gam: 142, 126, 80, 133, 171, 132, 81, 132, 105, 135, 91, 186, 141, 77, 173, 163, 116, 116, 137, 75, 86, 93, 113, 76, 128
sosos: 135, 74, 120, 190, 176, 137, 143, 132, 112, 79, 146, 208, 179, 118, 128, 126, 85, 145, 79, 123, 62, 96, 108, 123, 63
lif: 139, 88, 77, 189, 211, 179, 117, 99, 56, 104, 107, 241, 160, 77, 161, 134, 92, 142, 57, 115, 62, 78, 113, 114, 113
loc: 96 : sosos, 21
which: 142, 126, 80, 133, 171, 132, 81, 132, 105, 135, 91, 186, 141, 77, 173, 163, 116, 116, 137, 75, 86, 93, 113, 76, 128 : gam
loc: 91 : gam, 10
which: 139, 88, 77, 189, 211, 179, 117, 99, 56, 104, 107, 241, 160, 77, 161, 134, 92, 142, 57, 115, 62, 78, 113, 114, 113 : lif
which: 135, 74, 120, 190, 176, 137, 143, 132, 112, 79, 146, 208, 179, 118, 128, 126, 85, 145, 79, 123, 62, 96, 108, 123, 63 : sosos

gufad: 127, 120, 129, 134, 121, 27, 116, 134, 121, 120, 122, 141, 119, 131, 124, 138, 130, 122, 126, 141, 137, 127, 130, 133, 130, 124, 118, 112, 136, 142, 128, 119, 103, 152, 136, 118, 123, 128, 135, 127, 118, 143, 120, 124, 124, 136, 124, 120, 141, 134, 127, 152, 144, 120, 124, 139, 144, 146, 136
budef: 135, 142, 131, 120, 133, 84, 134, 127, 130, 128, 130, 116, 130, 132, 118, 121, 138, 130, 126, 133, 122, 114, 127, 128, 129, 123, 138, 121, 116, 116, 126, 127, 118, 152, 132, 137, 121, 138, 133, 146, 132, 115, 119, 123, 124, 123, 134, 142, 135, 132, 127, 146, 139, 145, 124, 132, 118, 133, 137
guv: 131, 121, 114, 118, 141, 221, 127, 127, 108, 137, 140, 124, 146, 118, 134, 143, 115, 116, 126, 123, 118, 128, 117, 154, 118, 142, 126, 113, 129, 128, 147, 125, 156, 152, 142, 116, 126, 126, 128, 117, 135, 124, 142, 142, 127, 127, 123, 136, 127, 120, 126, 99, 131, 119, 127, 111, 139, 117, 122
Gagaz: 141, 128, 131, 126, 134, 177, 127, 130, 131, 120, 127, 139, 131, 120, 135, 112, 128, 126, 126, 117, 122, 129, 127, 132, 120, 133, 137, 125, 117, 118, 144, 132, 144, 152, 133, 115, 108, 148, 134, 144, 133, 125, 130, 133, 122, 130, 155, 126, 138, 155, 134, 132, 121, 127, 125, 110, 112, 127, 122
bugo: 138, 131, 131, 101, 132, 150, 147, 127, 128, 113, 135, 116, 136, 112, 116, 132, 124, 126, 126, 156, 117, 131, 117, 117, 146, 114, 133, 125, 115, 111, 133, 139, 137, 152, 127, 145, 129, 127, 134, 131, 126, 113, 122, 114, 127, 122, 130, 159, 134, 117, 127, 135, 133, 131, 120, 132, 98, 112, 136
which: 127, 120, 129, 134, 121, 27, 116, 134, 121, 120, 122, 141, 119, 131, 124, 138, 130, 122, 126, 141, 137, 127, 130, 133, 130, 124, 118, 112, 136, 142, 128, 119, 103, 152, 136, 118, 123, 128, 135, 127, 118, 143, 120, 124, 124, 136, 124, 120, 141, 134, 127, 152, 144, 120, 124, 139, 144, 146, 136 : gufad

ranu: 118, 139, 37, 143, 139, 166, 92, 100, 59, 174, 102, 116, 109, 71, 67, 116, 156, 180, 173, 153, 126, 176, 152, 124, 149, 175, 59, 144, 170, 135, 45
selaz: 163, 71, 183, 44, 113, 112, 111, 132, 98, 121, 204, 126, 110, 89, 128, 118, 159, 66, 228, 111, 141, 206, 158, 127, 138, 87, 182, 125, 123, 174, 105
mos: 132, 94, 183, 107, 101, 82, 141, 173, 190, 83, 152, 113, 130, 179, 139, 92, 126, 81, 74, 145, 94, 104, 128, 99, 135, 68, 136, 125, 59, 123, 182
buten: 39, 115, 108, 175, 64, 188, 56, 44, 87, 180, 119, 198, 187, 113, 99, 199, 123, 126, 99, 75, 75, 113, 144, 74, 140, 153, 91, 163, 138, 159, 132
nekin: 192, 78, 186, 30, 127, 91, 121, 135, 93, 109, 185, 108, 86, 71, 132, 113, 160, 53, 240, 96, 162, 219, 143, 143, 114, 74, 202, 113, 138, 175, 90
viti: 110, 163, 47, 151, 152, 170, 112, 81, 60, 163, 86, 128, 116, 75, 99, 145, 118, 185, 161, 120, 126, 125, 123, 127, 122, 111, 124, 108, 109, 116, 112
potol: 110, 163, 47, 151, 152, 170, 112, 81, 60, 163, 86, 128, 116, 75, 99, 145, 118, 185, 161, 120, 149, 131, 117, 147, 118, 192, 93, 122, 185, 114, 62
Dimu: 185, 44, 146, 144, 45, 164, 61, 147, 149, 170, 204, 169, 186, 166, 59, 113, 204, 110, 113, 193, 27, 162, 225, 30, 233, 103, 47, 186, 62, 203, 155
Sokog: 48, 71, 150, 161, 47, 187, 52, 53, 100, 181, 154, 215, 201, 122, 102, 209, 144, 99, 117, 73, 69, 140, 164, 63, 156, 134, 115, 179, 129, 188, 151
Busuv: 59, 92, 149, 150, 80, 185, 91, 127, 146, 174, 211, 185, 202, 176, 131, 145, 145, 142, 122, 167, 69, 120, 196, 81, 207, 144, 89, 173, 83, 174, 176
zukod: 105, 191, 102, 180, 165, 145, 177, 151, 169, 116, 103, 127, 146, 184, 159, 126, 82, 196, 65, 167, 137, 50, 96, 154, 130, 182, 110, 111, 119, 77, 167
sido: 114, 107, 130, 88, 117, 129, 109, 101, 92, 126, 153, 128, 120, 98, 134, 128, 111, 108, 166, 100, 131, 136, 126, 128, 118, 122, 142, 109, 125, 131, 107
which: 114, 107, 130, 88, 117, 129, 109, 101, 92, 126, 153, 128, 120, 98, 134, 128, 111, 108, 166, 100, 131, 136, 126, 128, 118, 122, 142, 109, 125, 131, 107 : sido
which: 39, 115, 108, 175, 64, 188, 56, 44, 87, 180, 119, 198, 187, 113, 99, 199, 123, 126, 99, 75, 75, 113, 144, 74, 140, 153, 91, 163, 138, 159, 132 : buten
which: 48, 71, 150, 161, 47, 187, 52, 53, 100, 181, 154, 215, 201, 122, 102, 209, 144, 99, 117, 73, 69, 140, 164, 63, 156, 134, 115, 179, 129, 188, 151 : Sokog

mida: 156, 123, 85, 185, 112, 75, 116, 57, 194, 88, 55, 107, 194, 27, 80, 167, 100, 185, 79, 115, 187, 102, 183, 169, 142
Zatup: 170, 74, 224, 177, 193, 168, 159, 136, 180, 41, 99, 68, 169, 225, 50, 83, 107, 140, 123, 111, 113, 99, 123, 189, 78
luno: 33, 118, 122, 44, 145, 57, 31, 88, 166, 104, 125, 109, 161, 125, 134, 194, 111, 135, 129, 152, 120, 105, 146, 73, 187
zofi: 171, 70, 37, 95, 149, 198, 155, 68, 122, 180, 108, 159, 121, 158, 67, 86, 122, 62, 169, 144, 117, 169, 18, 98, 162
loc: 33 : luno, 0
common zofi luno:  : 122
common mida zofi:  : 169
loc: 105 : luno, 21
loc: 120 : luno, 20

sozev: 64, 85, 52, 124, 93, 51, 216, 58, 155, 97, 56, 118, 97, 161, 83, 150, 187, 174, 65, 123, 246, 64, 154
Vez: 143, 85, 52, 152, 158, 98, 125, 120, 67, 186, 138, 168, 210, 124, 111, 179, 130, 140, 116, 143, 111, 140, 96
Giso: 54, 155, 118, 147, 166, 72, 179, 78, 74, 197, 149, 178, 215, 118, 106, 178, 133, 157, 130, 143, 91, 141, 92
zezi: 144, 85, 52, 164, 93, 51, 86, 58, 155, 177, 56, 118, 97, 161, 83, 150, 187, 174, 65, 123, 246, 65, 154
loc: 96 : Vez, 22
loc: 78 : Giso, 7
which: 144, 85, 52, 164, 93, 51, 86, 58, 155, 177, 56, 118, 97, 161, 83, 150, 187, 174, 65, 123, 246, 65, 154 : zezi

